Each row below holds a small network's activations on one input, seen along a few directions.
In each table, some parts of the input vary, and every possible input appears once, in random order.
Descriptions start from the smaller parts, as in this example, which fits no table here: one of 8 places around a ring, together with either a single point or one of 11 places around a ring or (one of 3 separate values, together with one of 4 places along a line).
Shared parts are said once, and a part with two or three values counts as separate values.
(in the rows, 128 means zero)

Other details of the inputs vary at random and push rows far along two fixed directions, the same in every table; ignore that.

Table:
R1: [144 121 127 166 143 176  58 101  47 135  96 146 129 126  95 158]
R2: [170 121 178 121 139 129 155 118 170 117 131  63 205 107 111  82]
R3: [150 137 131 150 138 164  80 114  70 124  82 163 114 136 120 163]
R4: [166 121 165 115 124 135 178 140 149 131 143 100 204  98 125  99]
R5: [121  99 166 148 135 148  46 122  56 123 105 116 123 149 114 147]
R6: [ 72 142  81 105 101  67 173 159 186 136 162 140  82 139 158 112]
R7: [127 143 107 137 132 138 111 119  95 132 108 177  79 145 142 158]
R8: [ 98 140  95 141 141 143 106 123 106 139 123 172  75 139 138 165]
R9: [152 140 154 157 140 154  49  82  64 114  84 125 122 144  92 165]
R10: [160 104 166 127 131 167 174 134 161 126 138  78 209  88 113  95]
R11: [129 128 136 106 128 100 161 146 185 129 142  89 166 111 140  88]
R12: [162 119 173 114 135 125 157 126 178 114 131  72 201 107 112  83]
R13: [116 132 109 152 135 136  99 124 114 133 117 182  86 139 149 168]
R14: [139 125 141 159 126 155  44  93  57 112  78 126 121 135  82 174]
R15: [108 129  97 124 130 119 165 138 159 139 140 166  94 142 158 138]
R16: [123 142 103 131 128 139  91 123  86 143 130 171  96 134 127 151]
R17: [ 96 134  92 113 106  93 150 130 154 116 149 136  74 142 139 135]
R18: [127 134 108 104 117 115 189 163 165 127 164 130 145 115 143  99]
R19: [ 34 127  69  88 116  56 163 172 164 135 182 172   9 180 193 128]
R20: [ 80 152  66  91 118  67 194 154 169 141 178 196  47 138 192 129]
R21: [157 107 148 133 126 151 175 144 148 130 149  86 194  97 110  93]
R22: [159 129 173 122 122 130 164 123 165 106 137  71 183 110 109  99]
R23: [148 122 155 113 136 121 142 126 159 131 125  71 189 107 123  89]
R24: [132 123 131 156 127 144  49  99  65 139  77 124 125 142  88 154]
Description of these inputs: one of 2 separate values, together with either a single point or one of 5 places around a ring or one of 6 places around a ring.
Changing only the choice among 2 separate values turns R14 into R17. The same change can be made to R4. Which row results?
> R20
Change only the place on the ring of 6 in R18. List by row number the other rows that result.
> R3, R4, R10, R13, R21
Change only the place on the ring of 6 in R8. List by row number the other rows that result.
> R1, R7, R15, R16, R20

Table:
R25: [155 102 182 110 128 146 195 139 195 113 171  29 219 103 111  51]
R26: [ 76 114  96 101 117  79 174 153 192 143 163 132 103 143 169 109]
R27: [107 129 110 126 127 135 169 130 156 124 145 163  92 131 164 142]
R28: [104 132  82 136 117 128 141 127 116 136 147 181  59 142 146 168]
R29: [123 119 140 106 103 106 197 162 169 113 156  78 166 129 133  92]
R30: [101 131 118 104 141  89 134 143 131 139 145 130 107 132 153 111]
R31: [169 150 148 130 132 139  76  77  91 126  69 110 162 115  75 140]
R32: [173 134 154 143 151 168  76 120  65 146  94 142 176 108  99 140]
R33: [112 122 126 140 130 132  78 121  91 111 130 131  95 144 117 158]
R34: [ 61 136  70 118 117  82 141 153 156 113 174 166  18 157 156 142]
R35: [133 157 130 124 127  85 138 120 169 111 131 140  98 140 150 125]
R36: [136 149 141 155 138 116  84  98 134 112 105 143  94 135 115 150]
R37: [138 103 156 159 121 163  63 116  82 130  80 102 150 125  92 145]
R38: [ 85 136  83 125 123 118 185 141 174 124 155 183  50 139 173 138]
R39: [180 123 162 152 157 183  79 111  80 129  78 133 179 121 114 145]
R40: [104 141  92 130 146 122 123 139 138 140 130 194  71 139 164 162]
R41: [136 126 117 116 108 129 200 149 172 138 176 111 176  92 132  94]
R42: [139 127 126 151 153 161  98 123 113 133 102 161 120 125 125 152]
R43: [170 107 150 169 130 195  97  98  68 124  99 118 159 115  82 154]
R44: [164 101 185  87 114 125 210 152 181  96 174  35 227 100 118  56]
R45: [181 113 163 148 131 186  95  98  49 126  96 126 169 121  91 153]
R46: [ 84 140 104 115 113  91 120 147 105 126 133 163  63 159 138 154]
R47: [ 79 129  96 103 133  74 173 156 182 140 176 123  94 129 171 104]
R48: [ 86 140  91 123 143  90 104 139 112 141 133 155  66 151 161 135]
R49: [168 129 145 145 129 171  83 110  53 140 104 138 174 108  92 140]
R50: [155 107 164 150 120 162  62 116  68 128  73  96 171 131 101 140]
R51: [112 112 138 113 102 109 207 163 191 113 166  74 160 118 122  88]
R52: [ 87 146  75 117 124 108 172 141 152 126 147 201  36 155 190 148]
R53: [103 138 113 109 129 107 136 140 143 126 157 130  87 155 155 113]
R54: [141  83 165 104 117 124 216 150 219 128 158  37 234 100 124  48]
R55: [117 145  83 123 112 115 158 146 131 141 156 163 107 123 148 123]
R56: [163 134 149  97 110 113 215 117 226 120 143  40 223  81 104  67]
R57: [ 84 133 107  98 124  91 173 150 187 129 188 124  85 144 164 104]
R58: [109 116 127 123 134 117  78 119  91 143 101 150 113 153 131 142]
R59: [156 145 133 151 131 149  75  77 109 125  74 105 148 114  68 143]
R60: [ 77 133  90 135 145  96 103 136 123 141 137 153  58 143 147 138]
R61: [108 159 114 136 131  82 105 112 155 118 130 169  56 146 149 158]
R62: [132 132 106 157 124 156 100 120  88 141 123 155 123 113 103 146]
R63: [129 140 107 152 146 148  95 132 103 148 117 166 113 117 115 148]
R64: [178 133 149 155 151 176  74 118  67 142  89 130 184 110  99 138]
R65: [175 116 146 156 127 184 100 102  60 124  98 125 159 127 100 153]
R66: [154 106 174 139 122 158  62 115  63 131  75 103 171 126  97 141]
R67: [118 113 127 136 133 128  78 118  94 139  96 133 129 153 130 138]
R68: [150  99 181 111 104 132 208 154 185 110 159  29 236 100 106  75]
R69: [ 94 175  60 103 112  67 152 121 174 132 130 161  53 143 147 134]
R70: [151  89 177 105  99 131 206 156 201 123 151  30 236  92 124  66]
R71: [116 134 117 110 128 127 174 133 143 124 140 172  92 135 166 133]
R72: [118 143  99 125 136 120 148 150 148 150 151 160 118 113 144 131]
R73: [154 152 159 135 139 109  82  97 114 113 100 145 114 136 120 146]
R74: [119 134 139 121 141 130  77 116  84 129 125 141  95 154 126 138]
R75: [139 137 128 128 153 142  98 126  97 137 102 181 111 134 141 155]
R76: [156 115 162 146 134 161  66 111  64 102 104  96 156 137  95 140]
What is each input in this table made of?
> one of 4 places along a line, together with either one of 2 separate values or one of 5 places around a ring or one of 6 places around a ring
Changing only the place on the line of 4 turns R61 into R36. The same change can be made to R41. Which row results?
> R62
Changing only the place on the line of 4 turns R46 into R68. The same change can be made to R30. Which row results?
> R47
Change only the choice among 2 separate values in R36. List by row number the other rows that result.
> R59
A walk changes only the place on the line of 4. It starts at R66 and steps to R50. List the rest of the walk in order.
> R70, R37
Which other rows agree with R67 in the place on the line of 4? List them by row number.
> R29, R35, R39, R48, R50, R52, R53, R55, R64, R65, R69, R76
A walk changes only the place on the ring of 6. It starts at R34 and steps to R25. List the rest of the walk in order.
> R60, R54, R37, R51
A walk changes only the place on the line of 4. It starts at R32 and steps to R64. List the rest of the walk in order.
> R72, R63
